A small network was trained on invented records. Each row is its activation on one of them, seen along a few directions.
Each row is followed by the record's values for the fields Sevi, Bufo, Dufor, Nudil, Nef, Lizum.
Not every record has every field; a missing one is written missing.
Other fields move the rows too, some of them a lot.
In the rows, 500 means zero.
Strong random noise was added to every row along 11 fixed directions; ignore it. To show where, here is one row again and again, with new noise each time:
[393 753 515 347 412 441 430 560 257 581 630 367 646 386 506 472 354 308
 502 523 435 787 541 386 538 389]
[704 616 548 377 489 444 457 536 520 418 485 571 658 368 540 417 531 493
 475 376 498 683 534 480 410 478]
[470 681 422 508 632 533 524 471 252 451 539 591 869 494 452 469 626 474
 498 246 488 414 580 349 424 518]
[420 437 454 634 763 466 583 571 518 441 539 477 873 293 472 445 650 309
 398 225 669 301 486 351 382 538]
[469 415 455 435 617 237 426 593 672 506 643 689 499 505 501 588 605 440
 348 377 542 199 430 527 159 453]
[572 514 761 568 318 499 473 338 467 526 411 442 376 356 676 577 522 445
 508 616 530 642 556 535 473 477]
[608 608 641 676 578 461 500 515 570 534 368 536 633  75 592 448 491 353
 491 527 552 391 618 346 518 512]
[591 266 607 420 591 306 447 482 348 487 774 468 437 464 319 681 480 594
 465 629 510 442 675 587 561 606]
[583 561 561 397 425 476 475 426 511 426 528 342 499 411 680 576 392 507
 355 411 460 702 618 390 594 582]
[430 501 499 533 502 481 496 342 300 470 559 446 586 532 587 633 500 591
 426 363 403 533 681 332 677 689]
[630 425 544 329 540 278 398 491 440 473 605 670 404 392 616 552 631 648
 410 375 369 579 640 437 473 558]
[561 627 693 356 441 591 487 474 335 538 493 442 277 392 666 418 595 357
 545 489 451 583 506 483 355 241]
[492 345 516 648 742 379 504 651 550 563 498 623 577 222 404 340 567 388
 576 414 466 324 546 350 612 566]

[407 554 445 585 438 523 497 431 367 546 500 565 595 676 331 584 344 564
 632 566 383 416 533 450 686 670] | {Sevi: k2, Bufo: b5, Dufor: missing, Nudil: t6, Nef: u2, Lizum: j4}
[575 616 255 348 532 322 426 596 699 458 460 681 679 398 655 443 503 668
 331 287 370 675 559 352 485 604] | {Sevi: k6, Bufo: b4, Dufor: s1, Nudil: missing, Nef: missing, Lizum: missing}
[338 667 410 538 518 518 480 493 436 585 464 547 470 464 546 551 379 530
 484 510 416 323 549 320 644 571] | {Sevi: k2, Bufo: b4, Dufor: s1, Nudil: missing, Nef: missing, Lizum: missing}
[726 706 601 438 705 625 574 448 321 353 577 365 714 210 540 624 622 472
 316 500 771 267 692 499 259 356] | {Sevi: k4, Bufo: b4, Dufor: s1, Nudil: missing, Nef: missing, Lizum: missing}
[141 522 387 489 599 552 503 574 190 674 664 391 347 657 391 459 442 376
 594 542 345 368 508 372 667 393] | {Sevi: k4, Bufo: b5, Dufor: s1, Nudil: missing, Nef: missing, Lizum: missing}
[521 403 602 663 340 361 441 420 586 510 453 528 668 471 472 546 511 493
 521 595 566 726 498 607 508 619] | {Sevi: k1, Bufo: b4, Dufor: missing, Nudil: t6, Nef: u2, Lizum: j4}
[365 287 385 524 653 375 513 518 527 471 672 450 550 541 435 658 502 558
 344 430 574 324 530 462 543 656] | {Sevi: k4, Bufo: b5, Dufor: s2, Nudil: missing, Nef: missing, Lizum: missing}
[323 296 524 537 479 263 431 427 457 568 587 665 319 542 581 709 645 604
 431 540 476 377 497 517 463 601] | {Sevi: k2, Bufo: b5, Dufor: s1, Nudil: missing, Nef: missing, Lizum: missing}
[331 538 300 581 574 256 435 641 658 642 476 649 664 240 530 493 401 509
 407 531 464 488 520 327 602 634] | {Sevi: k3, Bufo: b4, Dufor: s2, Nudil: missing, Nef: missing, Lizum: missing}
[ 91 563 319 521 437 385 418 526 626 546 587 456 411 815 629 621 374 374
 301 297 464 313 297 369 476 539] | {Sevi: k5, Bufo: b5, Dufor: missing, Nudil: t6, Nef: u2, Lizum: j4}
[855 629 587 673 410 544 463 510 830 409 239 677 534 465 443 400 367 571
 616 640 498 430 515 602 544 576] | {Sevi: k6, Bufo: b5, Dufor: s1, Nudil: missing, Nef: missing, Lizum: missing}
[547 257 570 480 562 412 503 565 665 441 568 453 417 394 453 552 518 521
 417 548 694 480 417 618 491 564] | {Sevi: k2, Bufo: b4, Dufor: s1, Nudil: missing, Nef: missing, Lizum: missing}
[113 247 483 715 520 401 530 403 231 643 547 558 640 526 452 563 675 448
 611 423 447 531 475 379 626 659] | {Sevi: k5, Bufo: b5, Dufor: missing, Nudil: t6, Nef: u1, Lizum: j4}
[721 598 532 531 516 532 500 498 581 454 424 567 494 450 484 471 459 554
 533 586 458 414 609 520 485 482] | {Sevi: k6, Bufo: b5, Dufor: s1, Nudil: missing, Nef: missing, Lizum: missing}
[826 415 617 441 446 580 524 398 652 318 392 503 464 468 569 543 549 692
 451 467 601 592 537 629 480 596] | {Sevi: k4, Bufo: b4, Dufor: s1, Nudil: missing, Nef: missing, Lizum: missing}
[543 482 480 458 478 585 518 487 463 482 367 540 453 467 626 331 582 611
 554 338 391 784 494 421 687 560] | {Sevi: k4, Bufo: b4, Dufor: missing, Nudil: t2, Nef: u2, Lizum: j6}
[644 383 662 647 630 575 535 421 276 440 495 593 458 477 396 473 736 587
 645 544 522 335 642 571 559 494] | {Sevi: k6, Bufo: b5, Dufor: s3, Nudil: missing, Nef: missing, Lizum: missing}
[725 308 345 384 711 425 493 737 833 410 477 616 441 414 380 293 421 674
 489 380 436 486 491 481 696 650] | {Sevi: k3, Bufo: b4, Dufor: s1, Nudil: missing, Nef: missing, Lizum: missing}
[269 868 389 523 424 485 427 443 275 607 481 621 510 608 667 547 543 473
 460 452 353 372 541 338 438 374] | {Sevi: k1, Bufo: b5, Dufor: s1, Nudil: missing, Nef: missing, Lizum: missing}
[481 553 514 339 592 610 528 592 250 565 539 521 484 415 477 289 685 395
 627 399 460 633 434 478 377 258] | {Sevi: k6, Bufo: b4, Dufor: missing, Nudil: t6, Nef: u2, Lizum: j4}
[600 286 526 613 505 545 554 571 628 460 393 543 651 442 266 350 470 575
 670 566 648 702 377 643 685 667] | {Sevi: k2, Bufo: b4, Dufor: s2, Nudil: missing, Nef: missing, Lizum: missing}
[572 691 475 180 362 598 473 467 526 420 482 386 302 575 745 484 400 563
 389 351 361 735 496 407 498 432] | {Sevi: k2, Bufo: b4, Dufor: missing, Nudil: t6, Nef: u2, Lizum: j4}
[521 477 403 622 496 388 498 477 832 485 453 475 550 550 568 613 330 510
 348 502 440 333 588 437 514 654] | {Sevi: k3, Bufo: b5, Dufor: missing, Nudil: t6, Nef: u2, Lizum: j4}
[484 144 473 392 655 427 514 656 525 475 721 451 279 619 236 502 426 541
 565 547 501 393 439 589 662 579] | {Sevi: k2, Bufo: b5, Dufor: s2, Nudil: missing, Nef: missing, Lizum: missing}
[589 564 609 514 408 576 519 408 472 389 510 263 477 541 628 544 506 467
 378 530 593 662 556 579 506 420] | {Sevi: k1, Bufo: b5, Dufor: missing, Nudil: t2, Nef: u2, Lizum: j6}
[385 122 456 385 627 253 479 570 749 457 629 483 267 400 721 597 666 563
 207 307 578 481 427 465 440 594] | {Sevi: k2, Bufo: b4, Dufor: s3, Nudil: missing, Nef: missing, Lizum: missing}
[331 247 425 680 547 554 554 488 604 505 409 381 398 547 563 406 468 562
 513 384 428 608 497 362 915 738] | {Sevi: k3, Bufo: b4, Dufor: s1, Nudil: missing, Nef: missing, Lizum: missing}
[543 541 548 507 401 514 456 290 453 418 512 434 329 643 681 751 433 709
 349 521 436 434 685 468 642 653] | {Sevi: k5, Bufo: b4, Dufor: s3, Nudil: missing, Nef: missing, Lizum: missing}
[644 405 591 640 479 456 465 592 825 507 465 515 304 526 305 519 280 466
 558 811 613 239 430 700 510 504] | {Sevi: k5, Bufo: b5, Dufor: s2, Nudil: missing, Nef: missing, Lizum: missing}
[640 655 469 553 632 630 528 556 452 521 455 460 484 444 399 383 355 508
 599 574 329 328 695 380 698 478] | {Sevi: k1, Bufo: b4, Dufor: missing, Nudil: t6, Nef: u2, Lizum: j4}
[555 687 503 475 552 404 482 456 322 492 517 543 781 223 654 556 686 491
 366 463 560 611 675 410 341 424] | {Sevi: k3, Bufo: b5, Dufor: s1, Nudil: missing, Nef: missing, Lizum: missing}
[463 401 460 637 621 461 508 416 167 476 525 663 825 459 362 515 718 671
 594 382 493 565 635 417 684 714] | {Sevi: k4, Bufo: b5, Dufor: s2, Nudil: missing, Nef: missing, Lizum: missing}

Here are new rows. What are their fields?
[672 303 620 267 525 531 511 452  95 460 741 499 455 622 219 548 713 688
 633 684 606 708 547 840 365 373] | {Sevi: k4, Bufo: b4, Dufor: s2, Nudil: missing, Nef: missing, Lizum: missing}
[516 502 499 536 470 366 441 333 341 416 650 423 561 523 567 812 461 722
 285 566 536 510 745 468 673 715] | {Sevi: k1, Bufo: b5, Dufor: s2, Nudil: missing, Nef: missing, Lizum: missing}
[447 680 251 472 623 423 473 659 725 498 520 550 573 523 526 462 316 436
 376 376 365 250 523 301 492 514] | {Sevi: k6, Bufo: b5, Dufor: s1, Nudil: missing, Nef: missing, Lizum: missing}
[285 577 481 460 483 367 446 530 367 645 632 567 518 432 463 640 481 400
 465 598 550 367 439 480 339 430] | {Sevi: k2, Bufo: b4, Dufor: missing, Nudil: t6, Nef: u2, Lizum: j4}
[635 378 383 593 661 472 521 544 546 457 479 708 618 634 294 391 604 670
 608 449 417 364 586 548 549 605] | {Sevi: k3, Bufo: b5, Dufor: s1, Nudil: missing, Nef: missing, Lizum: missing}
[546 296 696 804 373 686 585 239 355 423 385 347 438 663 451 545 562 635
 639 637 562 633 599 629 814 678] | {Sevi: k1, Bufo: b5, Dufor: s1, Nudil: missing, Nef: missing, Lizum: missing}
[250 732 341 205 505 386 447 754 497 613 634 439 460 423 636 386 447 212
 394 405 447 642 324 370 285 190] | {Sevi: k2, Bufo: b5, Dufor: s1, Nudil: missing, Nef: missing, Lizum: missing}
[692 523 499 416 544 417 452 550 430 538 527 655 434 437 423 437 550 641
 583 645 374 547 664 561 506 436] | {Sevi: k3, Bufo: b5, Dufor: s1, Nudil: missing, Nef: missing, Lizum: missing}
[633 461 552 508 531 624 542 513 517 464 363 582 471 393 472 370 560 589
 612 481 543 552 454 521 580 535] | {Sevi: k2, Bufo: b4, Dufor: s2, Nudil: missing, Nef: missing, Lizum: missing}
[575 708 487 532 648 454 484 636 477 501 520 601 723 302 417 407 551 334
 513 511 562 320 532 454 314 339] | {Sevi: k6, Bufo: b5, Dufor: s1, Nudil: missing, Nef: missing, Lizum: missing}
[453 463 380 682 631 527 568 444 460 451 436 613 824 516 418 511 625 608
 497 361 575 371 543 449 533 672] | {Sevi: k4, Bufo: b4, Dufor: s1, Nudil: missing, Nef: missing, Lizum: missing}
[432 585 521 748 430 594 497 410 448 538 287 651 434 626 526 413 499 567
 688 505 339 443 539 395 767 623] | {Sevi: k2, Bufo: b5, Dufor: s3, Nudil: missing, Nef: missing, Lizum: missing}
[589 627 564 484 388 409 425 524 473 534 514 527 613 408 396 526 408 488
 534 743 573 664 520 633 456 452] | {Sevi: k4, Bufo: b5, Dufor: s1, Nudil: missing, Nef: missing, Lizum: missing}
[566 263 516 372 536 323 455 625 610 477 526 539 502 282 578 366 606 507
 455 338 490 891 432 463 570 570] | {Sevi: k4, Bufo: b5, Dufor: missing, Nudil: t6, Nef: u2, Lizum: j4}
[495 211 439 500 655 345 532 588 542 493 583 506 690 253 454 477 669 563
 412 464 649 681 501 541 495 587] | {Sevi: k6, Bufo: b4, Dufor: s2, Nudil: missing, Nef: missing, Lizum: missing}
[719 371 617 495 666 611 600 548 638 352 352 629 474 316 610 331 861 458
 506 279 691 385 359 563 212 360] | {Sevi: k2, Bufo: b5, Dufor: s2, Nudil: missing, Nef: missing, Lizum: missing}
